A small network was shown many inputs. Here are its activations along a few directions, one row for each input.
Each table varies a few parts of the input and shows all the possible inputs, shuffled.
A made-up example of a description, with smaller parts first: one of 5 places around a ring, together with either a single point or one of 9 places along a line or (one of 3 separate values, together with one of 4 places along a line).
Shared parts are said once, and a part with two or three values counts as separate values.

Other details of the inputs vary at random and push rows far along three fixed directions, the same in every table; ignore that.

A family of inputs:
x1: [ -5   9  -1 -11   3 -10  -2  -8  -4   3   4]
x2: [ -4   7   8   7  13  -3   2   2  -1  -9 -14]
x3: [-10   2   5   1  11 -16  -2  -2   1  -8  -7]
x4: [-11   2   4  -8  11  -7  -4   2   0   0  -6]
x5: [-36 -16  -8 -47 -43  51  28 -38   6 -24   3]
x6: [-18 -14 -28 -34 -33  69  17 -35  16 -35   9]
x7: [-4 15  2 -2  9 -2  2 -3  2  9 -3]
x8: [ -9   3   7  -3   7 -19  -2  -6   2  -7  -2]
x9: [ -9   1  10  -7  12  -2  -6   4  -1  -1 -11]
x10: [ -7   1   3 -12   2 -13 -12  -6  -6  -2  -3]
x11: [-4  9 11 -9  7 -1 -1 -2  0  3 -3]
x12: [-7  6 -6 -3 11 -4 -1  1 -6 -1 -7]
x13: [ 13  11 -21   1  15   7 -14  -5   7  -7  10]
x14: [ -4  16   3   6   8 -10   5  -8   3  -1  -4]
x15: [ -2  13  -2   9   4 -10  -1  -8  -5  -8 -11]
x16: [-10   3   6 -12   8 -10  -5  -2   1   1  -2]
x17: [  2  14   4   4   4  -8   0  -9   0  -4 -10]
x18: [  0  12   2   8   6  -5   0  -4  -2  -8 -15]
x19: [  0  11   1  -1   7   3  -2   0  -3   2 -14]
x20: [ 52 -50  -1 -40  23  27  10 -10  -2  98  -3]
x21: [  0   9   3  -2   1 -17  -4 -13  -5  -6  -1]
x22: [ -5   6   7  -1  14   5   0   7  -2   0 -13]
x23: [ -2  12  -3   0   5  -1  -3  -3  -6   2 -10]
x24: [  7 -18   3  39 -32 -12   3  41  -9   0  24]
x25: [  7 -16   3  30 -35 -20   6  33  -4   8  38]
x26: [ -3   0   9  -6   3 -16  -8  -7  -1  -9  -8]
x27: [  5 -10  -1  28 -34  -6   7  36  -3  18  34]
x28: [ -4   0   8 -14   4  -8 -10  -3  -3   0  -7]
x29: [ -1  14   0   4   2 -12  -1 -13  -4  -4  -6]
x30: [ -5   1   4  -5   1 -21  -9 -10  -5  -9  -4]
x31: [-1 15  9  7  8 -6  3 -6  2 -2 -8]
x32: [ 14  13  -9   5  18  17 -14   0  10  -8   2]
x33: [ -1   5   4   5   9  -6  -2  -1  -4 -11 -15]
x34: [ 16  12  -8  12  17  11 -11  -5  12 -15   1]
x35: [-5 13  0  1 12  1  4  1  0  5 -8]
x36: [  7 -19   6  30 -30   1   2  48  -6   8  20]
x37: [ 51 -61  -6 -40  20  25   0  -8 -10  92 -12]
x38: [ -5  10   6  -1   7 -14   3  -9   2  -4   1]
x39: [ 21 -11 -11  38 -22  11  -5  43  10   3  42]
x40: [-35 -15  -4 -28 -35  61  40 -32  14 -29 -10]
x41: [ 15  12 -14  11  18   5  -9  -6  13 -13   6]
x42: [-1 14  8 -2  9  2  1 -1  1  8 -7]
x43: [-1 13 -1 -3  3 -4 -4 -7 -5  5 -5]
x44: [  8 -15  15  31 -31 -10   7  37   0   7  31]
x45: [ -7   2   1  -5   4 -24  -5  -9  -2  -7   0]
x46: [ -4   5  -2  -2   8  -3  -5   1  -9  -2 -11]
x47: [ -3  12   6   2  12   5   2   4  -1   4 -13]
x48: [-39 -28  -9 -39 -40  45  27 -37   7 -34  -5]
x49: [ -6   0   6  -9   7  -4  -9   1  -4  -3 -12]
x50: [ 12 -17  11  28 -35 -12   3  34  -3   6  29]
x51: [ -6   7   2   6  14  -8   4   0   0  -7 -10]
x52: [ 58 -50 -10 -30  20  23  15 -19  -3  97  -6]
x53: [-6 15  1 10 10 -7  6 -3  2 -5 -9]
x54: [ -7   2  12 -12   9  -6  -6   0   0   1  -6]
x55: [ -6   7  -4   5  10 -13   1  -3  -4  -9  -7]
x56: [ -6   3  13  -3   8 -15  -4  -4   1  -8  -7]
x57: [ -5  14  -6   8   7 -13   3  -7  -2  -6  -7]
x58: [ 15  12 -20  10  14  -2 -12  -9   8 -15   9]
x59: [ 16  11 -17  10  10   2 -15 -10   5 -18   5]
x60: [-6  7  0 -2 14  1  2  5 -2  2 -9]
x61: [ -8   2  11   1  11 -11  -4   0   1 -10 -12]
x62: [  5 -24  11  32 -33 -14  -1  42  -4   0  22]
x63: [ 19  11 -12   9  12   8 -14  -7   8 -18   1]
x64: [-10   2  -1   0   7 -21  -5  -5  -3 -10  -4]
x65: [-5 13 -7  0  9 -4  1 -2 -4  3 -6]
x66: [ -2 -23   1  25 -33 -13   0  44  -6   8  33]
x67: [-34 -50  -8 -18 -83  48  35   9   8 -14  40]
x68: [ 18  10 -13   2  13  15 -17  -2   7  -9   2]
x69: [  1   7   7 -11   3  -3  -5  -5  -3   2  -4]
x70: [ 2 13  4 -4  5  0 -3 -4 -2  6 -9]
Each input here is: one of 2 separate values, together with one of 5 places around a ring, together with either a single point or one of 6 places around a ring.
The inputs of x48 and x3 match in every part but the place on the ring of 5. If x37 is changed in the same way as x48 into x3, which row does it become?
> x4
The inputs of x23 and x47 match in every part but the place on the ring of 5. If x5 is changed in the same way as x23 into x47, which row does it become?
> x11
Change only the place on the ring of 5 in x13. List by row number the other rows that result.
> x6, x32, x39, x68
Change only the choice among 2 separate values in x5. List by row number the other rows that result.
> x21
Change only the place on the ring of 6 in x62. List by row number the other rows that result.
> x17, x18, x26, x33, x50
List by row number the other rows that have the place on the ring of 5 and the choice among 2 separate values in common with x56.
> x2, x31, x34, x40, x44, x61

A family of inputs:
x71: [-34  -1  12 -32  -2   9  -5 -11   0 -14 -24]
x72: [ -2  -4   5  39 -13   0  -8  47   9 -20  30]
x73: [-14   5   0  36 -34 -21  16  33 -11   3  26]
x74: [ 52 -86 -36 -62  -9  52  13 -43  -1  81  13]
x75: [-17   3  18 -24   1  -2  12 -27   7 -19 -10]
x76: [ 58  39   3  13  71 -40 -45   2  -5  36 -15]
x77: [ 69 -69  -3   3 -33  58  18  35   4  98  37]
x78: [  3  16 -19  -7   2  22   2 -30   4 -23  -9]
x79: [ 53  40  -3  27  69 -41 -34  -1 -13  40 -27]
x80: [ -2   5 -22 -10  10  19  -1 -20  10 -29 -12]
x81: [ -3  -4  -8  21 -36 -27 -22  26   0 -24  54]
x82: [ -4 -10  16  37 -34 -30  13  26  -4 -16  20]
x83: [-13  15   1 -13  12  31   4 -15  12 -20 -12]
x84: [-22  12   9 -19  -3   4  17 -32  15  -8  -6]
x85: [-32   8 -10 -26  -3   8  16 -15 -11  -7 -20]
x86: [ 53  27  -1  10  79 -43 -48  11   1  30 -18]
x87: [-36  13   2 -35   0  12   9 -11  -5  -6 -13]
x88: [-13   1 -15  -5  17  23   5 -18   7 -27 -16]
x89: [-11 -14  30  23 -31 -22  -7  39  -7 -15  18]
x90: [  2   2  -2  51 -22   0   5  42  -1 -16  20]
x91: [-31  -5   1 -23  -4   4   1 -16  -7 -16 -31]
x92: [-18   8  -2 -11  -4   0  23 -36   9  -9 -14]
x93: [-20 -10  11 -21  -3   0   6 -24  -9 -22 -26]
x94: [-17   9  11  28 -31 -16  10  37  -5   4  34]
What is each input in this table made of?
> one of 2 separate values, together with either a single point or one of 5 places around a ring or one of 6 places around a ring
The inputs of x81 and x74 match in every part but the choice among 2 separate values. If x77 is changed in the same way as x81 into x74, which row does it become?
> x79
Start at x88 and move only the place on the ring of 5, one step at a time. The first step leads to x90. Which rows follow, in order?
> x79, x78, x80
Change only the place on the ring of 5 in x77. List by row number the other rows that result.
> x72, x76, x83, x86
